A small network was shown many inputs. Here are its activations along a few directions, one row for each input.
Each table varies a few parts of the input and shows all the possible inputs, shuffled.
A made-up example of a description, with smaller parts first: values(2) and (point or line(11) or (ring(5) and line(6))).
Shared parts are said once, and a part with two or three values counts as separate values.
In the rows, 128 means zero.

Table:
x1: [158  55 120 147 114 125  94 148  93  81 111 129 144  85 134  65 187 159
 118]
x2: [ 35 141 139 125 117 174 133 169 121 138 172 100 116 164  56 156  39 110
 139]
x3: [151  50 121 150 113 123 115 138 108  57 109 123 145  88 153  75 209 148
 105]
x4: [103  99 149  63 181  87  81 112 143 176 202 181 136 161 163 230  58 161
 133]
x5: [178 182  76 126 120  88 158 133 143  87  28 155 166 112 160  67 224 121
 123]
x6: [186 186  75 125 122  85 135 142 127 108  32 155 166 112 141  56 204 133
 139]
x7: [136 131 131 132 154 187 145  73 171 174 174  79 121 133 174 178  35  97
  89]
x8: [131 164 142 177 140 203 144  35 128 172  97  87  90 150 160 198 122 118
  50]
x9: [100 144 170 102 147  75  76 145 154 208 206 167 114 141 119 194  71 143
 142]
x10: [ 81 136 179 106 128 110 102 153 138 210 204 141 123 134  66 187  60 122
 169]
x11: [147  47 116 152 108 117 148 126  95  52 126 117 140  91 169  78 214 152
 104]
x12: [ 65 127 174 105 100 153 129 166 142 182 189 111 107 156  57 171  42 122
 168]
x13: [132 150 169 180 166 171 176  63 162 170 134  86  57 136 105 187  68 111
 175]
x14: [ 51 147 128 120 140 209 140 158 113 104 188 108 110 188  94 170  61  98
 120]
x15: [186 182  84 107 110  72 123 145 119 102  43 153 148 118 128  43 188 116
 154]
x16: [172 180  73 129 112  86 190 119 131  81  44 154 162 113 176  70 224 124
 121]
x17: [163  55 130 129 105 108  88 150  87  75 119 130 129  95 121  51 172 141
 129]
Describe the family of inputs behind these rows.
Answer: values(3) or line(6) or (values(2) and line(4))
Which of the alternatives is x13?
Answer: values(3)
List by row number the other inputs of the same sort as x11.
Answer: x1, x3, x5, x6, x15, x16, x17

Table:
x18: [165 125  80 100 112  73 128 158 128  87  84 157 183 101 163  58 188 138
 124]
x19: [162   9 138 148  95 101  76 156  76  63 130 125 136  68 130  40 207 164
 117]
x20: [ 41  53 176 120 113 175 107 154 105 135 240 105 111 149  96 186  58 136
 108]
x21: [164 171  90 209 120 228 214  58 128  77  32  51 104 124 158  91 177  88
  75]
x22: [141 212 114 115 135  70 135 139 153 159 110 165 134 135 130 126 142 115
 150]
x23: [ 96 156 145 116 135 111 131 131 143 174 142 131 109 147  90 163  63 130
 167]
x24: [147 184  92  92 124  85 111 148 118 122  70 173 158 144 133 101 168 131
 128]
x25: [155  67 108 126 115  90 126 162  97  43 100 154 154  96 141  58 224 155
 144]
x26: [102 125 159 100 136 145 115 138 136 163 195 122 105 154  97 167  46 110
 158]
x27: [135 184 142 111 127 103 132 129 160 196 115 147 135 132 103 157 112 123
 162]
x28: [ 69  89 162 127 151 168  89 152 131 152 214 115 114 143  93 184  45 132
 132]
x29: [159 161 129 171 172 188 174  10 161 164 105  89  94 142 203 205 106 114
  70]
Describe the family of inputs behind these rows.
Answer: values(2) or line(10)
A walk changes only the line(10) part. It starts at x19 and steps to x25. List the rest of the walk in order.
Answer: x18, x24, x22, x27, x23, x26, x28, x20

Table:
x30: [207 121 119 133 134 104 138 140 158  90  56 144 127 100 132  55 164 135
 168]
x31: [167 129  87 117 131 130 137 108  96  46  64 153 164 153 163 103 199 135
 114]
x32: [ 91  73 154 125 119 143  97 182 100  92 199 104 112 136  84 107 106 123
 137]
x33: [182 144  97 154 130  87 103 121  96 119  65 130 129 102 121  65 183 153
 168]
x34: [123 128  89 160 121 121 162 129 122  44  55 133 115 119 168  88 226 146
 113]
x35: [106  72 155 101 151 101  90 158 131 147 186 148 144 119 114 167 124 150
 149]
x36: [116  88 157 114 146  84  83 143 126 141 208 169 123 125 145 151 100 146
 134]
x37: [176 133 133 142 105  96 115 111  88 118  55 147 114  93 124  91 219 125
 101]
x38: [ 94 169 157 117 175 146 137 106 169 202 169 125 114 156 110 230  67 116
 148]
x39: [ 82 166 152 144 140 187 145 133 137 152 181  81  81 177  78 172  49  85
 134]
x40: [105 185 155 128 167 127 130  91 164 191 193 148  94 160 140 211  45 114
 132]
x41: [107  79 140  85 106  86 101 164 124 139 171 137 140 130 121 144  93 158
 139]
x42: [ 87  71 148 114 104 158  96 177  99 120 188 136 133 115  94 130  99 143
 144]
x43: [174 124 101 123 100  94 180 112 146  88  97 120 149  88 160  63 189  98
 168]
x44: [ 83  71 154 107 110 116  81 153 111 140 161 139 137 130  85 121  97 148
 133]
x45: [ 71 168 157 123 134 161 130 105 147 198 141 116 107 170  82 185  40 111
 132]
x46: [172 146  57  91 149 115 144 131 112  89  74 146 161 119 184  62 168 120
  97]
x47: [158 166  77 142 109 107 104 148 136  92  63 130 180  96 149  65 181 107
  86]
x48: [147 124 103 169 112 109 204 134 114  80  85 126 163  93 132  70 201 140
 121]
x49: [181 162 109 136  88 113 123 134 129 132  72 140 157 119 165  73 235 143
  87]
x50: [ 76 168 149 132 128 204 144 127 137 181 168 112 102 157  90 197  39 104
 142]
x51: [ 94 180 145 100 131 131 150 115 161 196 151 113 110 168 118 208  35 122
 140]
x52: [146  79 150 190 154 226 150  22 141 146 143  48  87 119 184 186  85 123
  59]
Describe the family of inputs behind these rows.
Answer: point or ring(10) or (values(2) and line(6))
Change only the line(6) part in x39. List by row number the other rows that result.
Answer: x38, x40, x45, x50, x51

Table:
x53: [145 137 142 165  98 136 130 124 119 143  91 106 112 105  96  97 157 123
 131]
x54: [107  98 117 145 118 173 133 138  94  73 121 111 127 136 125 110 155 130
  98]
x55: [157 137 134 111 122  78  93 149 129 154 114 153 132 113 102  99 133 138
 166]
x56: [151 122 124 127 156 109 113  88 128 133 120 153 132 127 183 158 153 148
  95]
x57: [ 79 107 205 143 144 159 100 123 148 216 216 101  76 137  60 210  17 126
 167]
x58: [144 144 117 160 144 162 151  78 126 116  92 108 112 135 163 144 152 126
  91]
x59: [110 131 104  84 122 103  93 177 113 109 138 158 163 143 122 107 126 132
 127]
x60: [155 115 149 131 109  82  93 136 123 159 118 146 133 100 115 109 160 147
 136]
x61: [170  58 150 134 132  90 114 116 134 123 144 128 122  83 144 103 146 148
 151]
x62: [139 177 112 149 125 155 149  94 137 142  86 111 126 134 150 139 147 114
  85]
x63: [162  82 143 171 120 146 152 102 128 107 119  86 105  89 124  91 146 124
 149]
x64: [ 93 134 108  82 124  89 128 186 125 104 153 163 159 144 117 121 124 131
 155]
x65: [156 121 112 159 146 164 171  74 145 108 113  93 119 121 179 133 132 117
 101]
x66: [135 181 111  93 151  85 148 125 158 150 124 167 146 146 153 155 124 123
 150]
x67: [121  77 114 143 120 176 154 135 111  64 142  95 135 121 141 100 136 121
 108]
x68: [ 85 157 104 117 113 143 168 172 123  87 125 125 140 151  95 108 119 107
 148]
x69: [103 152 100 118 111 157 132 165 109  94 110 119 143 149 101  94 121 107
 120]
x70: [147 159 129 146 110 132 130 137 127 138  86 114 111 118  83  86 129 114
 161]
x71: [130 164 134 146 113 118 165 144 141 132 101 120 110 120  79  99 128 114
 190]
x72: [ 74 143 173 118 159 176 128  83 157 217 204 107  93 172 120 252   4 120
 120]
x73: [100 131 112 136 100 164 132 152 103 100 114 113 142 136 114 103 149 119
  91]
x74: [125  53 120 108 129 121 113 149 117  79 168 136 151 114 163 114 137 145
 113]
x75: [112  75 123 111 127 118  93 151  99  88 148 152 145 130 146 124 158 155
 103]
x76: [163  98 119 124 158 111 134  85 148 126 139 137 136 112 200 146 133 139
 105]
x77: [106 109 118 103 109 110  92 165 108 115 141 152 162 130 134 117 153 144
  98]
x78: [151 177 106  96 148  98 113 117 144 155 109 161 148 141 158 142 123 125
 120]
x79: [140 141 140 109 126  64 129 159 143 149 129 158 129 115  98 111 133 138
 194]
x80: [159  81 154 138 128  88  94 120 114 131 124 144 117  99 126 117 166 157
 141]
x81: [142 198 101 129 136 151 150 107 144 137  81 119 127 149 138 129 119 102
 114]
x82: [ 39 102 176 112 136 182 101 149 124 167 247 107  97 172  85 210  11 117
 123]
x83: [125 203 106 127 138 137 185 113 159 131  96 126 127 154 133 142 119 100
 143]
x84: [147 156 119 116 136 102 112 103 138 159 114 154 148 126 170 152 150 137
  91]
x85: [150 103 146 173 116 144 131 107 109 116  98 103  98 104 107 104 165 133
 138]
Describe the family of inputs behind these rows.
Answer: values(3) and (point or (values(2) and line(5)))
The inputs of x67 and x63 match in every part but the values(3) part. If x64 is changed in the same way as x67 into x63, which row does it become?
Answer: x79
Change only the values(2) part in x73. List by row number the other rows that result.
Answer: x77
Change only the line(5) part in x76. List by row number the other rows that result.
Answer: x56, x66, x78, x84
A walk changes only the line(5) part. It starts at x61 and steps to x80. List the rest of the walk in order.
Answer: x60, x55, x79
